These are the activations of a small neural network, seen along a few directions. Each row is one input.
In each table, some parts of the input vary, and every possible input appears once, in random order.
A made-up example of a description, with smaller parts first: one of 8 places around a ring, together with either a single point or one of 9 places around a ring or (one of 3 separate values, together with one of 4 places along a line).
Shared parts are said once, and a part with two or three values counts as separate values.

Other details of the inputs shift rows strongly along two fixed directions, in all tables alike. That doesn't count.

Rows:
x1: [ -4  12 -26   7   6 -16 -19  -4 -17   0   3]
x2: [-23  18   9  12  12   4  -3  10  12 -15  10]
x3: [-17  10  -6   2 -17  -6 -28  13   5   9  -6]
x4: [ 31  -3  36  -7 -21  -8 -17 -20 -21  23  -9]
x5: [-31  10  -8  -6   5  -6  14  17  19 -19   0]
x6: [  2 -33  19   7   0  29  21   2  -2 -11  -4]
x7: [ 13  -5  24 -10   3  21  41   0   1   0  20]
x8: [  5 -23  18  -2  21  41  20   0  12  10 -14]
x9: [ 10 -16  26  -2  34  31  15  -9   8   3  -7]
x10: [ -9  18  -5   8 -19  -8 -16  14  -3  -1 -21]
x11: [ -9  -5 -23   2  12  -3   7  18   6 -20  12]
x12: [  4  30 -10  -4  -3 -14 -16   4 -13 -11  -3]
x13: [-28  -7 -14  16   2  15  -7   8  15  -1   8]
x14: [  6 -23   3  -5  11  17  38  -8 -10   4  16]
x15: [ -2 -11  29 -10  -2  11  37  -2  11   1   8]
x16: [ -8   6 -15  -1 -18 -25 -14  -7  16  11  -3]
x17: [ -6  14  -4  12  -7 -14 -29 -11   7   3   0]
x18: [ -5  14  -6  10  -1 -17 -23   6  -5 -16 -15]
x19: [ 27   3  28   6 -34  -4  -6  -7 -17  26 -21]
x20: [ -2  21   7   7  -5 -14 -17   3  -7  -8 -13]
x21: [ 38   0  13 -19 -26 -15  -4  -9 -19  29   0]
x22: [ -4 -24  22   8  17  23  23 -16  -9  -3   8]
x23: [-35   2  -7 -13   4  -5   2  14  24  -6  13]
x24: [ 44  -6  10  -2 -16  -5 -11 -28 -29  24   2]
x25: [ -9   0 -17   4  19   4  -5   9  -1 -29  13]
x26: [ 13  13 -26  -6  15 -13 -12  11   7  16 -14]
x27: [-12  22   0   0  14   8   3   7   4 -16  21]
x28: [-22 -13 -14   2   8  -9   8  14  16 -20   1]
x29: [-23  -2 -12  -6   4  -8  12  14  14 -22  -4]
x30: [ 45   3  12 -10 -18 -11  -8 -16 -35   3 -15]
x31: [ 38   6  19 -17 -20  -9 -18 -19 -27  21   1]
x32: [-37  -8 -18  17   8  12   1  11   6  -6   0]
x33: [ -7 -32  12  -5   6  11  38 -12  -1   5   5]
x34: [ -5 -22  21   2  -6  36  21 -13  12   3   9]
x35: [  1   2  -6  17   0 -20 -28   4  -7 -11 -12]
x36: [ 16  16 -17  -5  21  -5 -23   0  -2   9 -12]
x37: [ -3 -31  14  -6   3  17  32 -12  11   6  15]
x38: [ 41   4  11  -6 -22  -8 -14 -32 -20  20   1]
x39: [ -1  16 -27   0 -10 -18 -13   0  10   7  10]
x40: [  4  15 -25  -4  -7 -21  -7  15  -5 -10  -6]
x41: [  1   5 -18  -6   9 -21 -14   6  15  18 -26]
x42: [-24  -1  -6  16  16   7 -10   0  12  -9  16]
x43: [-24   0  -9   8   1  12   0  19   8 -22  -9]
x44: [  1   8 -30   5  -5 -18 -14   5   2  11  11]
x45: [ 10  -4  17 -15   4  20  41   3  -4  -9  11]
Description of these inputs: one of 5 places around a ring, together with either a single point or one of 8 places around a ring.
- Changing only the place on the ring of 5 turns x7 into x15. The same change can be made to x21. Which row results? => x23
- Changing only the place on the ring of 5 turns x17 into x38. The same change can be made to x42. Which row results? => x24
- Change only the place on the ring of 8 in x19. List by row number the other rows that result. => x3, x6, x10, x13, x32, x34, x43
- Change only the place on the ring of 5 in x35. List by row number the other rows that result. => x6, x11, x25, x28

Rows:
x46: [-24   7   6  -6  20  25  16  12  13 -28  21]
x47: [ -3  -2  -6   3 -16 -13   2   6   0   6  -5]
x48: [ 14 -15  25 -19   4  18  36  -9   1  -4  16]
x49: [ -2  -7  -1  14  -6   1 -16   3  -1   5 -15]
x50: [ 12 -17  24  -6  23  29  24 -16 -11 -11  14]
x51: [  0  -4   0  -1 -15 -18   1  -2  -3   9 -11]
x52: [ -1 -13  -7   3  -5 -11  -8  -3   3  14 -16]
x53: [ 20 -14  17 -17  19  26  33 -11  -4   4  15]
x54: [-26 -16  -6  -1  18  25  19  12  23  -4   6]
x55: [ -3 -10   2 -10  31  20  29  -4  10 -14  23]
x56: [ 20   3 -14  -2   1 -10  -5  -3 -12   8   3]
x57: [  9  15   7  -4  -7 -10 -11  -1  -6  -5  -1]
x58: [ -2   1  -1  -1 -12 -19   1   0   5   6  -7]
x59: [-24  -2   3  -4   9  22  15  -1  15 -14  36]
x60: [  6   8   0   1  -8  -8 -11  -1 -12  -9   1]
x61: [-16 -21   7  -5  17  28  25   4  21   0   4]
x62: [-16 -18  20   3  19  31  17   0  17  -9   2]
x63: [  1  -1   2   9  -7   2 -17   2  -1  11 -19]
x64: [ 13   2  -7  -7 -12 -16  -1  -2 -10   1   2]
x65: [ 15  14  -4   1   6  -1 -15  -1 -14   3  -2]
x66: [  3   0   7   7  -6   1 -17  -1   0  13 -19]
x67: [  3 -22  21  -7  -4  24  42  -4   3   1   6]
x68: [  5 -20  40  -3   0  22  30 -12  -1  -5   2]
x69: [  3   4   1  -4 -16 -13   1   3   1  14 -10]
x70: [-49  30 -36   9  18   1 -14  30  22 -38  18]
x71: [-24  29 -27   7  27  -7 -23  15  13 -20  10]
x72: [ 20 -22  12 -11  18  22  33 -15  -9  -2  17]
x73: [  1   9  11   3 -15  -6  -8   2  -4   7 -13]
x74: [-18 -29   2   1  17  25  26   1  16  -7   7]
x75: [ 14   7  -8  -8 -15 -11   0   0  -7   3   0]
x76: [ -4   1   9   7 -12 -11  -8  -2  -7   0 -12]
x77: [  0 -12 -10   6  -8  -6  -7   3   4  13 -12]
x78: [ 10  12   7  -2  -8 -13 -12  -4  -8  -6  -2]
x79: [  7   4  -7  -8  -9 -19  -3  -2  -7   0   0]
x80: [-60  10 -37  22  26   3 -23  27  30 -28   4]
x81: [ -2   7   3   9 -16  -4  -6   3  -4   0 -11]
x82: [  6  -8  -8   4 -11  -5  -5  -1   2  17 -17]
x83: [ -5  -7  -1  10 -13  -3 -18 -10   6  22  -2]
x84: [ 13   3  -7  -6 -14 -14  -1   2  -9   3   2]
x85: [ 20   7 -15  -4   1  -8  -3  -4 -10   9   0]
x86: [  0  -3  -6   2 -16 -17   0   1  -3   7  -8]
x87: [ 20 -15  13 -15  17  27  32  -9  -6   3  15]
x88: [ 16   2 -11  -6   6 -15  -5  -9 -11   7   0]
x89: [  4  -3   2  11 -10   2 -15  -2  -3   9 -19]
x90: [ -1  -6  -5   1  -3  -9  -7   1  11  14 -14]
x91: [ 12   7  -3 -10  -9 -20  -2  -3  -3   1   1]
x92: [-51  25 -35  11  20   0 -15  31  21 -40  21]
x93: [ 17  16   0  -1   6  -3 -15  -4 -12   4  -3]
x94: [-18 -25   7  -2  19  22  26   0  23  -6   6]
x95: [ 20   4   1   4   4   2  -8  -6 -17   0   2]
x96: [ -2   3  -4  -2 -15 -11   1   7   1  10  -8]
x97: [  9   9  -7   2  -1  -5 -16 -14  -6  14  15]
x98: [ -1   7   8   5 -15  -4  -8   5  -6   5 -12]
x99: [ 24  -2  13  -2   7  18   9 -12 -16   0   4]
x100: [ -5  -7   2  11  -2  -4 -17  -3  -1   5 -18]
x101: [ -4   2   4   9 -13  -9  -8   1  -7  -2  -9]
x102: [ 11   8  -7 -11 -11 -10  -1   4  -6   5   1]
x103: [  3  -5   8   9  -5  -6 -17  -6   1   8 -19]
x104: [  9  14   3  -3 -10  -4 -11   3 -11  -3  -2]
x105: [ 10  12  -6 -12 -10 -14  -3   3  -3   5   1]
x106: [ 16  10 -11  -7   7 -14  -7  -4  -4   8   1]
x107: [  5 -22  30 -12  -1  18  40  -7   6   4   6]
x108: [ -1   3   5  10 -17  -7  -8   4  -7   1 -10]
x109: [-44  28 -37  10  39  -3 -20  21  23 -35  19]
x110: [  7   8   5  -1  -8 -12 -12  -4 -13  -6  -3]
x111: [ -4   9  10   5 -10  -9  -8   2   1   1 -10]
x112: [ 17   7  -4   4   5  -6 -14  -8 -18  -1  -1]
x113: [ -6   2   4   6 -21  -9  -9  -8   2  16   5]
- Changing only one part turns x78 into x103. The same change can be made to x70. Which row results? => x89
- Changing only one part turns x60 into x80. The same change can be made to x84. Which row results? => x77
- What is each input in this table made of? => one of 4 places along a line, together with either a single point or (one of 2 separate values, together with one of 8 places around a ring)
- Change only the place on the line of 4 in x113. List by row number the other rows that result. => x59, x83, x97
- Change only the place on the line of 4 in x63. List by row number the other rows that result. => x65, x98, x104
- Change only the place on the ring of 8 in x95. List by row number the other rows that result. => x50, x65, x71, x93, x99, x109, x112

Rows:
x114: [-14  17 -20  13  -2 -22 -33   6  10   7 -10]
x115: [ 30  -4  18  -6 -29 -21  -1 -10 -12  25 -24]
x116: [-15  21 -23   3 -15 -25 -20  17  11   5 -14]
x117: [-9 -8 10  0 16 27 14  5  9 -6 -2]
x118: [  1 -24  22  -4  -6  24  23  -8   1   5   8]
x119: [ 20 -16  11 -16  17  15  27 -15  -6  -4  16]
x120: [ 14  -7  22  -6   6  21  25 -10 -16 -14  18]
x121: [ 35  -8  14   2 -22  -7 -13 -10 -23  22 -28]
x122: [-40  -4 -12  10  24  14   2   9  26 -21  13]
x123: [ 25  -6  19  -3 -27 -17 -10 -17 -14  30 -16]
x124: [-14  15 -25   6 -17 -26 -20  19   8   1 -13]
x125: [  1 -18  25  -7  -3  25  24  -9   4   9   7]
x126: [ 19 -16   7 -12  14  17  31 -12 -11  -3  18]
x127: [-38  -3 -15  12  20  20   2  14  25 -18  15]
x128: [  5  -6  -6 -11  19  18  21   0   1  -9  22]
x129: [-14  13 -21  11   2 -22 -31  11   4  -5 -19]
x130: [ 42  13  21  -8 -17 -17 -11 -17 -28  13  -6]
x131: [ -1 -25  21  -1  -4  20  27 -10  -2   4   7]
x132: [-13 -16  10  -5   4  10  25   3  13 -11   3]
x133: [-45  -4 -11   4  16   9   6  11  26 -20  16]
x134: [-16  13 -26   9 -16 -30 -17  16   5   0 -14]
x135: [ 30 -10  12   9 -24 -12 -12 -19 -20  25 -19]
x136: [-12  18 -19  10   2 -21 -31  13   5   1 -20]
x137: [  6 -18  24   0   5  29  19 -11   5   8   4]
x138: [ -4  37 -21   2  -3 -20 -30  10  -5  -8   3]
x139: [ 43   9  15  -5 -23 -11 -12 -14 -32  11  -5]
x140: [ -3   2  12  -6  16  15  15  -4  -2 -24  20]
x141: [-24  10 -23  -7  36   8  11  13  19 -21  27]
x142: [-15  13 -25  15  -1 -19 -28  14  -1  -3 -18]
x143: [  7  13 -17  -9  12  -3  -2   2   0   1  10]
- What is each input in this table made of? => one of 5 places around a ring, together with either one of 2 separate values or one of 4 places along a line
- Changing only the place on the ring of 5 turns x142 into x136. The same change can be made to x131. Which row results? => x123
- Start at x116 and move only the place on the ring of 5, one step at a time. The first step leads to x115. Which rows follow, in order? => x132, x134, x124
- Change only the choice among 2 separate values in x120. List by row number the other rows that result. => x126
